A small network was shown many inputs. Here are its activations along a few directions, one row for each input.
In each table, some parts of the input vary, and every possible input appears once, in random order.
A made-up example of a description, with smaller parts first: ring(5) and (point or line(9) or (values(3) and line(6))).
Shared parts are said once, and a part with two or three values counts as separate values.
In the rows, 128 means zero.

Other details of the inputs shift rows strongly along two fixed directions, in all tables alike. That doesn't count.

Rows:
row 1: [137 123 124 155 102 124 108 107 105 133 107 132]
row 2: [102 147 149 100 149 139 133 153 133 151 148  99]
row 3: [125 122 112 144 111 126 116  96 125 134  98 145]
row 4: [136 129 127 148 103 130 131  90 114 115 123 130]
row 5: [233  93 133 177  83 116 144 142 129 125 160 188]
row 6: [ 92 120 115 101 158 127 129 166 135 142 119 104]
row 7: [127 121 123 140 110 141  97  85 112 127 117 140]
row 8: [124 126 128 151 107 141 118  90 113 142 109 134]
row 9: [ 98 134 141 100 146 155 123 151 133 163 144 100]
row 10: [204  63 110 147 117 122 146 222 154 158 166 141]
row 11: [135 135 119 149  92 135 130  95 108 137 123 120]
row 12: [ 99 142 151 112 153 130 137 163 134 131 139  98]
row 13: [121 147 122 147 112 106 132 102 124 111  94 140]
row 14: [120 152 131 139 119 112 131  94 128 114  93 151]
row 15: [120 156 142 138 125 136 131  75 124 108 123 142]
row 16: [137 143 127 149 112 111 126 106 115 111  99 141]
row 17: [135 127 117 155 102 129 129  95 109 117 122 120]
row 18: [219  81 135 134 132 122 154 209 156 135 184 161]
row 19: [ 97 141 136  95 166 120 143 164 146 128 124 126]
row 20: [121 150 129 134 124 114 132  84 131 106 103 151]
row 21: [128 126 120 154 103 130 125  93 109 126 116 119]
row 22: [124 149 138 148 110 113 118 103 109 113 106 135]
row 23: [131 125 120 149 104 122 109  96 105 119 115 124]
row 24: [ 98 136 138 105 142 148 127 159 128 159 138  88]
row 25: [212  99 148 141 111 136 166 214 151 162 188 152]
row 26: [124 153 147 141 116 118 118  96 114 116 106 146]
row 27: [102 115 127  92 163 148 105 148 139 136 138 108]
row 28: [ 97 123 118  91 160 124 137 156 142 118 136 109]
row 29: [117 146 115 143 115 106 139 104 118 113  90 146]
row 30: [ 97 131 126  97 165 118 135 161 141 135 128 116]
row 31: [109 143 153  96 168 135 120 147 144 113 158 119]
row 32: [108 143 150  97 166 125 127 162 141 126 130 118]
row 33: [125 126  94 142 111 114 134  98 115 110 104 134]
row 34: [130 126 101 147 108 115 126  97 121 109 108 129]
row 35: [122 128 129 143 112 133 101  93 109 134 108 137]
row 36: [116 149 122 129 126 114 140  85 125 108  99 157]
row 37: [124 122 124 145 108 149 113  82 115 134 118 134]
row 38: [231  85 125 190  75 120 152 148 126 147 155 173]
row 39: [101 120 132  98 163 140 109 156 136 143 129 108]
row 40: [103 140 141  94 144 145 135 148 134 135 155  92]
row 41: [100 154 151 104 145 136 140 161 133 141 143  97]
row 42: [210  87 148 148 120 130 162 215 152 152 184 153]
row 43: [137 139 117 148  93 135 134  94 108 128 127 120]
row 44: [131 130 117 148 106 121 112  95 105 109 119 123]
row 45: [121 136 125 135 102 155 116  80 114 144 122 131]
row 46: [115 155 126 130 131 121 128  77 136  99 109 150]
row 47: [136 149 130 135 127 125 124  82 127 100 116 154]
row 48: [ 93 119 111  98 158 124 132 160 136 130 130 100]
row 49: [106 154 157  94 154 143 142 146 140 137 155 111]
row 50: [237  69 113 199  63 128 147 157 121 157 149 166]
row 51: [ 99 132 133 100 163 118 127 159 147 133 131 110]
row 52: [137 122 110 147 109 120 116  98 111 117 107 128]
row 53: [112 154 119 126 133 121 136  79 130 100 106 157]
row 54: [216  98 141 136 119 145 165 199 159 148 207 156]
row 55: [ 96 120 118 102 156 124 123 158 142 128 133  94]
row 56: [126 134 129 138 111 122 112  89 110 107 118 130]
row 57: [ 90 117 119  95 162 134 125 159 141 145 124 116]
row 58: [128 133 119 133 117 120 118  88 115 104 108 131]
row 59: [106 133 139  98 166 123 120 158 136 132 133 107]
row 60: [103 135 149 103 160 125 113 158 131 134 142 105]
row 61: [125 117 107 139 111 134 111  87 128 126 107 145]
row 62: [139 122 114 150 108 122 113 106 110 131  97 133]
row 63: [104 125 121  99 161 128 119 156 132 118 139  91]
row 64: [100 125 125  94 158 125 129 154 147 117 139 103]
row 65: [ 93 112 114  90 162 143 120 151 144 138 134 117]
row 66: [105 142 157 101 163 138 139 148 141 127 150 111]
Each input here is: line(6) and line(11).
The inputs of row 15 and row 42 match in every part but the line(11) part. If row 47 is changed in the same way as row 15 into row 42, which row does it become?
Answer: row 32
The inputs of row 17 and row 12 match in every part but the line(11) part. If row 44 is changed in the same way as row 17 into row 12, which row does it become?
Answer: row 22
Start at row 53 and move only the line(11) part, one step at a time. The first step leads to row 36. Which rows follow, in order?
Answer: row 19, row 29, row 30, row 28, row 33, row 48, row 6, row 57, row 65
Change only the line(6) part in row 61. List by row number the other rows that result.
Answer: row 7, row 27, row 37, row 45, row 65
Change only the line(6) part in row 49. List by row number the other rows that result.
Answer: row 5, row 18, row 20, row 36, row 66

Rows:
row 67: [109 125 111 117 131 131 114 109 122 121 112 123]
row 68: [114 118 109 126 130 127 117 125 122 136 108 125]
row 69: [133 134 133 128 124 122 140 126 117 124 132 142]
row 70: [111 153 122 124 118 121 135 101 126 120 115 135]
row 71: [139 126 138 140 116 135 132 149 121 140 144 108]
row 72: [130 139 128 128 121 119 122 123 135 121 124 139]
row 73: [128 143 130 125 131 125 141 119 123 123 122 134]
row 74: [169  91 102 145 108 126 127 141 128 137 131 150]
row 75: [146 135 132 132 128 122 127 127 135 121 124 139]
row 76: [109 139 136 128 141 129 130 109 130 119 113 130]
row 77: [ 91 151 135 116 134 143 111  85 117 123 122 109]
row 78: [127 132 131 136 133 128 135 115 137 121 118 136]
row 79: [130 123 127 135 117 141 120 121 121 150 124 130]
row 80: [138 132 139 132 125 119 122 126 121 120 128 144]
row 81: [108 111 155  68 193 153 131 226 162 143 206  69]
row 82: [112 152 126 121 127 124 137 107 127 121 115 129]
row 83: [141 116 115 148 111 118 131 141 118 124 125 117]
row 84: [ 98 163 130 117 134 126 134  90 122 115 103 124]
row 85: [107 127 118 129 126 119 121 123 118 127 107 108]
row 86: [192  93 128 163 107 123 148 152 135 131 149 166]
row 87: [127 123 137 137 129 125 132 123 125 123 129 144]
row 88: [107 127 115 118 136 127 115 108 123 114 119 116]
row 89: [107 137 132 125 139 127 131 119 140 122 120 127]
row 90: [ 93 142 118 122 135 124 112  85 116 101 113 108]
row 91: [182  95 122 149 102 143 131 149 130 153 152 150]
row 92: [191 110 129 151 111 119 136 148 134 127 141 159]
row 93: [139 135 131 130 124 123 143 126 121 124 130 141]
row 94: [133 138 138 128 132 120 121 124 124 120 124 139]
row 95: [136 123 128 129 115 146 120 115 123 137 134 131]
row 96: [ 82 135 117 115 140 123 113 114 119 131  97 105]
row 97: [102 139 135 127 126 137 117 113 119 146 116 111]
row 98: [ 99 125 151  60 200 133 129 232 173 140 178  84]
row 99: [203  91 127 169  85 130 143 163 126 154 155 144]
row 100: [118 130 127 133 125 125 132 119 140 124 123 137]
What is each input in this table made of?
Answer: (values(2) and line(8)) or (values(3) and line(6))
Change only the values(2) part in row 79. List by row number the other rows that result.
Answer: row 68
Change only the values(3) part in row 94. List by row number the other rows that result.
Answer: row 86, row 93
